These are the activations of a small neural network, seen along a few directions. Each row is one input.
Each table varies a few parts of the input and shows all the possible inputs, shuffled.
A made-up example of a description, with smaller parts first: one of 5 places around a ring, together with either a single point or (one of 2 separate values, together with one of 4 places along a line) or one of 9 places around a ring.
Shared parts are said once, and a part with two or three values counts as separate values.

Other details of the inputs shift rows strongly along two fixed directions, in all tables alike. That doesn't count.

A family of inputs:
row 1: [ 19  14   6   1   4  -5  12 -14   4  -5  -1  26 -14  -7  36]
row 2: [  7  -6  -7   1  10  -8   0 -11  -9   7   5   0 -10  -8  20]
row 3: [ 5 -2  7  3  6 -3  5 -8 -9 14  4  6 -9  3 17]
row 4: [  9  37  18  -2 -26  -2  11  12  20  -2 -10  -7  22  26 -48]
row 5: [15  4  2 -1 -1 -4  0 -4  3  2  7 23 -4 -6 18]
row 6: [-14 -20  -7  -5   1   4  -9  14  -6 -13   1 -14   0   2 -10]
row 7: [ 29  46  28   7  -8  -9  28 -11  21  19 -13   8   6  26 -17]
row 8: [  0 -14  -7   2   0   9 -13  16  -7  -4   5  -9  14  -1 -10]
row 9: [  0  -7  -8   1   1   7 -12   9  -7  -1   7   1   9  -1  -4]
row 10: [-19 -24 -11  -3   6   8 -19   6  -9  -5  11 -28   9  -9 -14]
row 11: [-11 -10  -6  -3   4   0   0  10  -8  -9  -5  -3  -2  -4  -1]
row 12: [ -2   6  -1  -5   4  -9   9  -9  -5  -5  -2  23 -16  -7  22]
row 13: [ -8 -10 -13   0   0  13 -12  13   0  -3   4  -9   5  -7  -4]
row 14: [  8  15   7  -5   0 -15  16 -13   5  -2  -3  33 -22 -10  28]
row 15: [  7  13   3   0   4  -8   8 -16   0  -5  -8  27 -19  -8  30]
row 16: [-10  -9 -15   0   2  15 -13  11  -6  -5   5 -11   8  -3  -6]
row 17: [  1   0   4  -8  -1 -10   3  -7   5  -8   1  20 -18  -4  17]
row 18: [-12 -24  -4  -3  -1  12 -12   8 -12   8   7 -21  10   2 -11]
row 19: [ -5 -14 -15   2  15   0 -10  -1  -5   6  -2 -20  -2  -1 -10]
row 20: [-15 -19   0  -4   3  12 -10   5  -7   3   8 -18   8   3 -11]
row 21: [ 11  42  16   6 -26   2  12  12  25   5 -18  -6  20  12 -41]
row 22: [ 14  40  17   7 -22   2  16  12  20   0 -21 -10  23  16 -40]
row 23: [ -7 -23  -6  11   4  -8   9 -15  -6  -4   5  12 -12  -6  16]
row 24: [ 17   4   5  -5   4 -15   8 -26  -3   4   6  18 -14 -12  36]
row 25: [-18 -17 -10   2   9   0 -14   0  -1  -1   2 -20   4  -3  -4]
row 26: [-21 -23  -5  -1   9  11 -12   6  -5   4   4 -21   8   6 -10]
Description of these inputs: either a single point or (one of 2 separate values, together with one of 5 places around a ring) or (one of 3 separate values, together with one of 5 places along a line).
Which other rows does row 2 become when the place on the ring of 5 takes its other values? List them by row number.
Answer: row 10, row 19, row 24, row 25
Which other rows does row 19 become when the choice among 2 separate values takes its other values? List them by row number.
Answer: row 7

A family of inputs:
row 27: [ -3  -3   3   1  -8   7  -5  12   0   4   3 -17  19  10 -27]
row 28: [ -5   4  -6  -1 -11  10  -8  18   2  -5  -1 -13  18   0 -25]
row 29: [-19 -45 -22  -4  22   9 -24   2 -23  -1  14 -11 -10 -14  20]
row 30: [ -4  -6  -2   3  -5   1  -3   5   2   1   3 -11   9   3 -16]
row 31: [ -6   1  -4  -4  -6   2  -4  14   2  -8  -4  -8   6  -2 -16]
row 32: [15 17  7  0 -5  0  5 -4  7 -2  0 21 -2 -3 17]
row 33: [ 0  8  4  1  1  0  3 -2  4  6 -5 -7  2  4 -8]
row 34: [  9  11   9   2   0 -12  14 -17   6  -1  -2  18 -10  -2  18]
row 35: [ 15  15  11  -1   2  -6  10 -12   4   9  -1  13  -7   4  14]
row 36: [-12  -2   2   0  -4   4  -2   8   3   1  -3 -16   8   7 -22]
row 37: [ 2  6  1  5 -5  1  7  6  1  0 -6  5  2  5 -7]
row 38: [-12 -34 -20   0  23   0 -13 -11 -19  -4   8   0 -21 -20  36]
row 39: [ 17  14   5   3   1 -10   9 -15   6   6   0  12  -5  -1  14]
row 40: [ -2  -2   6  -1  -5   4   1   4  -1   4   2  -7   6   8 -10]
row 41: [  5  15   6  -4   0 -10  10  -9   7  -9  -7  22 -15  -1  15]
Describe the family of inputs behind these rows.
Answer: either a single point or one of 4 places along a line or (one of 2 separate values, together with one of 5 places around a ring)
Start at row 32 and move only the place on the line of 4, one step at a time. The first step leads to row 28. Which rows follow, in order?
Answer: row 31, row 41
